Each row below holds a small network's activations on one input, seen along a few directions.
In each table, some parts of the input vary, and every possible input appears once, in random order.
A made-up example of a description, with smaller parts first: one of 6 places along a line, together with either a single point or one of 9 places along a line or (one of 3 separate values, together with one of 8 places around a ring).
Shared parts are said once, and a part with two or three values counts as separate values.
In the rows, zero is written as 128.

Rows:
R1: [109 116 139 130 148 170 150 138 127 156 119 141 123 115 125 146 144 129
 128]
R2: [ 96 130 146 139 124 151 137 125 129 146 122 135 121 126 105 114 125 115
 102]
R3: [115  95  84 121 111  68  99 107 152  97 157 136 162 105 137 104  92 106
 137]
R4: [130 142 208 120  91 167 172 128  97  93 133 110 111 111 131  88 126 153
  74]
R5: [151  96 176 111 108 162 159 145 115 108 137 119 133  84 169 114 133 137
 111]
R6: [110 147 142 153 100 135 119 117 129 138 113 123 114 144  93 100 117 106
  83]
R7: [137 125 154 136  71 112 114 123 122 101 125 121 117 120 119  84 119 103
  79]
R8: [142 129 202 111 115 186 185 140  96 103 131 116 114  99 150 121 145 168
 100]
R9: [115 150 181 118 139 196 186 139 100 141 123 119 100 137 127 135 157 162
 115]
R10: [129 112  81 135  87  52  81  99 153  89 149 124 156 124 125  91  83  97
 118]
R11: [ 91  88  26 128 160  33  54  92 180 124 159 149 182 136 110 132  80  77
 182]
R12: [136  95 150 112 118 147 144 142 119 120 133 138 127  90 151 130 146 126
 125]
R13: [ 86 156  67 149 130  77  78 104 158 151 129 128 136 177  61 134 109  83
 149]
R14: [ 82 126  66 123 178 109 107 126 157 171 131 144 149 150  97 181 140 108
 191]
R15: [152 126 180 135  60 127 128 125 118  90 130 102 124 114 137  68 107 113
  65]
R16: [138 110 184 121  85 142 146 133 118  97 137 114 132  96 150  82 116 122
  84]
R17: [159 135 123 136 160 166 138 156 116 165 100 143 117 122 143 165 153 149
 145]
R18: [101 145 153 124 163 176 167 131 123 157 120 129  97 147 120 153 158 154
 133]
R19: [116 180 185 141  91 161 155 118 103 123 117 101  92 167  95  89 131 138
  69]
R20: [102 175 157 147 115 141 135 110 126 139 114 111  88 177  87 108 131 130
  88]
R21: [189 148 183 114 121 187 168 157  80 113 117 112 108 108 171 139 151 189
 120]
R22: [186 115 136 118 131 142 131 158 107 128 115 138 121  97 170 152 156 145
 142]
R23: [164 169 165 123 149 194 171 156  89 150 105 121  96 144 144 151 164 186
 135]
R24: [151 163 135 128 172 174 153 149 111 166 102 128  91 155 137 169 164 176
 154]
R25: [123 108 157 121  95 127 132 131 121 108 134 134 124 102 132  97 128 111
  98]
R26: [105 104  21 145 136  18  38  85 180 116 152 137 172 154  97 120  70  67
 163]
R27: [152  91   5 132 196  43  61 125 171 142 133 157 177 135 150 190 112 107
 222]
R28: [ 70 140  71 132 154  91  94 113 158 161 137 139 144 160  76 148 118  93
 166]
R29: [143 158 205 135  66 152 153 121  99  84 126 100 105 131 120  75 119 144
  53]
R30: [103  74  21 120 184  50  66 106 179 134 153 154 187 126 131 165 102  92
 208]
R31: [177  99  65 121 148  78 102 139 143 115 129 143 162 104 178 160 126 137
 177]
R32: [127  79  78 114 135  85 114 120 152 107 151 141 165  95 158 137 113 120
 162]
R33: [131 143  49 136 190 102 101 146 147 178 110 147 140 160 117 205 150 123
 206]
R34: [ 88 158 161 134 139 156 154 118 126 146 121 123  96 159 100 122 141 139
 107]
R35: [101 164 189 128 116 176 173 126 103 131 124 113  99 149 108 103 140 147
  89]
R36: [201 117 161 117 120 158 146 160 103 117 119 118 127  91 188 135 143 155
 129]
The inputs of R6 and R2 match in every part but one. If R20 is changed in the same way as R6 into R2, which row does it become?
Answer: R34
Describe the family of inputs behind these rows.
Answer: one of 4 places along a line, together with either one of 3 separate values or one of 6 places around a ring
Change only the place on the line of 4 in R21. List by row number the other rows that result.
Answer: R4, R8, R29
Change only the choice among 3 separate values in R27. List by row number the other rows that result.
Answer: R31, R33

Rows:
R37: [116 123 149 129 101 128 129 122 127 117 132 124 126 120 118 103 122 113
 100]
R38: [129 130 139 125 142 155 145 142 121 146 119 134 118 124 132 146 148 138
 136]
R39: [134 128 139 134 102 118 121 121 127 112 129 121 127 126 128 102 115 119
 103]
R40: [144 133 143 119 138 154 149 144 113 134 122 129 118 120 143 147 150 151
 137]
R41: [131 123 149 125 101 124 133 121 124 103 137 119 131 117 134 101 116 127
 104]
R42: [131 126 154 124  97 128 134 125 120 105 135 119 127 117 131 103 123 125
 102]
R43: [129 129 137 124 145 154 144 141 121 145 121 133 122 124 133 146 145 139
 139]
R44: [113 140 142 133 106 124 127 117 127 118 132 119 124 138 108 105 117 119
 105]
R45: [112 138 140 134 108 122 126 114 130 118 133 119 124 139 111 103 115 120
 104]
R46: [120  96  41 124 158  56  74 115 166 130 146 144 171 128 130 155 106  97
 189]
R47: [113 136 139 134 111 121 125 112 130 116 133 120 123 139 112 102 113 121
 104]
R48: [115 120 143 131 105 124 128 118 131 114 135 124 129 120 122 101 115 114
 101]
R49: [116 118 143 130 107 123 127 116 131 113 136 125 129 120 123 100 114 115
 102]
R50: [128 127 135 125 148 152 144 139 123 144 122 133 123 124 135 146 143 140
 138]
R51: [149 137 133 128 142 150 138 144 117 143 116 129 120 129 138 149 145 144
 140]
R52: [125 144 131 128 150 149 142 134 123 147 120 128 117 143 125 148 143 145
 140]
R53: [129 125 135 125 150 151 143 137 123 143 122 134 122 124 137 145 142 141
 138]
R54: [116 122 146 129 103 127 128 121 128 116 134 124 130 119 120 102 117 113
 102]
R55: [148 135 131 129 144 148 138 142 120 142 116 130 120 129 140 148 142 145
 138]
R56: [104  93  35 130 161  57  71 112 172 140 143 151 169 131 118 154 106  86
 184]
R57: [123 101  29 134 158  51  65 114 169 138 137 148 167 136 123 155 105  93
 185]
R58: [125 146 135 127 145 151 144 137 120 148 118 128 112 143 122 148 149 143
 138]
R59: [101 112  31 134 164  55  72 108 170 142 141 147 163 148 107 156 105  93
 186]
R60: [144 128 138 120 145 150 147 139 117 131 124 130 123 121 149 144 143 154
 139]
R61: [148 133 130 129 147 147 136 140 120 140 117 130 120 129 142 147 141 146
 139]
R62: [143 130 139 120 142 151 148 141 117 132 124 129 123 120 147 146 144 153
 139]
R63: [132 124 151 124  99 127 133 124 121 104 136 118 131 117 132 102 118 126
 105]
R64: [126 143 130 128 153 148 141 132 123 145 120 129 117 143 126 147 142 146
 141]
R65: [148 139 135 128 140 151 139 145 116 143 114 130 115 129 136 149 148 143
 137]
R66: [135 130 141 133 100 120 121 124 125 113 128 121 127 125 125 103 117 118
 103]
R67: [144 132 140 119 140 153 148 143 114 133 124 129 122 120 145 146 146 151
 140]
R68: [126 146 132 126 148 151 142 136 120 147 120 128 116 142 122 148 145 144
 141]
R69: [134 132 144 133  98 122 123 125 124 114 127 122 123 125 124 104 122 118
 101]
R70: [112 142 145 133 105 125 128 118 126 119 130 120 120 138 107 105 121 119
 103]
R71: [135 127 138 134 104 117 120 120 128 111 130 122 127 126 129 101 113 120
 103]
R72: [132 121 148 125 104 123 132 120 124 101 138 119 131 117 136 100 114 128
 104]
Describe the family of inputs behind these rows.
Answer: one of 4 separate values, together with either a single point or (one of 2 separate values, together with one of 4 places along a line)
The inputs of R58 and R65 match in every part but the choice among 4 separate values. If R45 is changed in the same way as R58 into R65, which row does it become?
Answer: R39
Change only the choice among 4 separate values in R54. List by row number the other rows that result.
Answer: R44, R63, R66

Rows:
R73: [101  92  22 136 150  35  53 104 180 135 146 150 176 135 109 144  94  71
 180]
R74: [145 138 132 122 156 157 146 148 115 148 116 132 118 130 141 162 154 153
 152]
R75: [136 138 128 124 160 158 147 145 119 153 116 135 116 133 137 163 154 152
 152]
R76: [151 134 136 123 155 162 149 149 114 148 114 132 117 125 148 159 154 156
 147]
R77: [131 140 129 125 162 159 146 143 120 155 116 133 118 136 132 162 152 150
 152]
R78: [121 141 188 130  89 157 154 124 110 110 128 112 109 125 119  87 125 132
  74]
R79: [116 114  51 138 134  50  68 103 164 122 142 136 161 144 112 129  94  90
 158]
R80: [135 140 190 127  82 156 154 129 105 103 128 110 110 118 129  88 127 136
  75]
R81: [126 140 188 129  87 155 154 125 109 107 127 112 107 123 124  88 127 134
  74]
R82: [141 136 195 128  82 160 156 130 104 102 126 111 109 113 135  85 127 139
  71]
R83: [106  94  50 126 151  60  81 108 167 125 149 144 169 127 123 141 101  95
 174]
Describe the family of inputs behind these rows.
Answer: either one of 3 separate values or (one of 2 separate values, together with one of 4 places along a line)
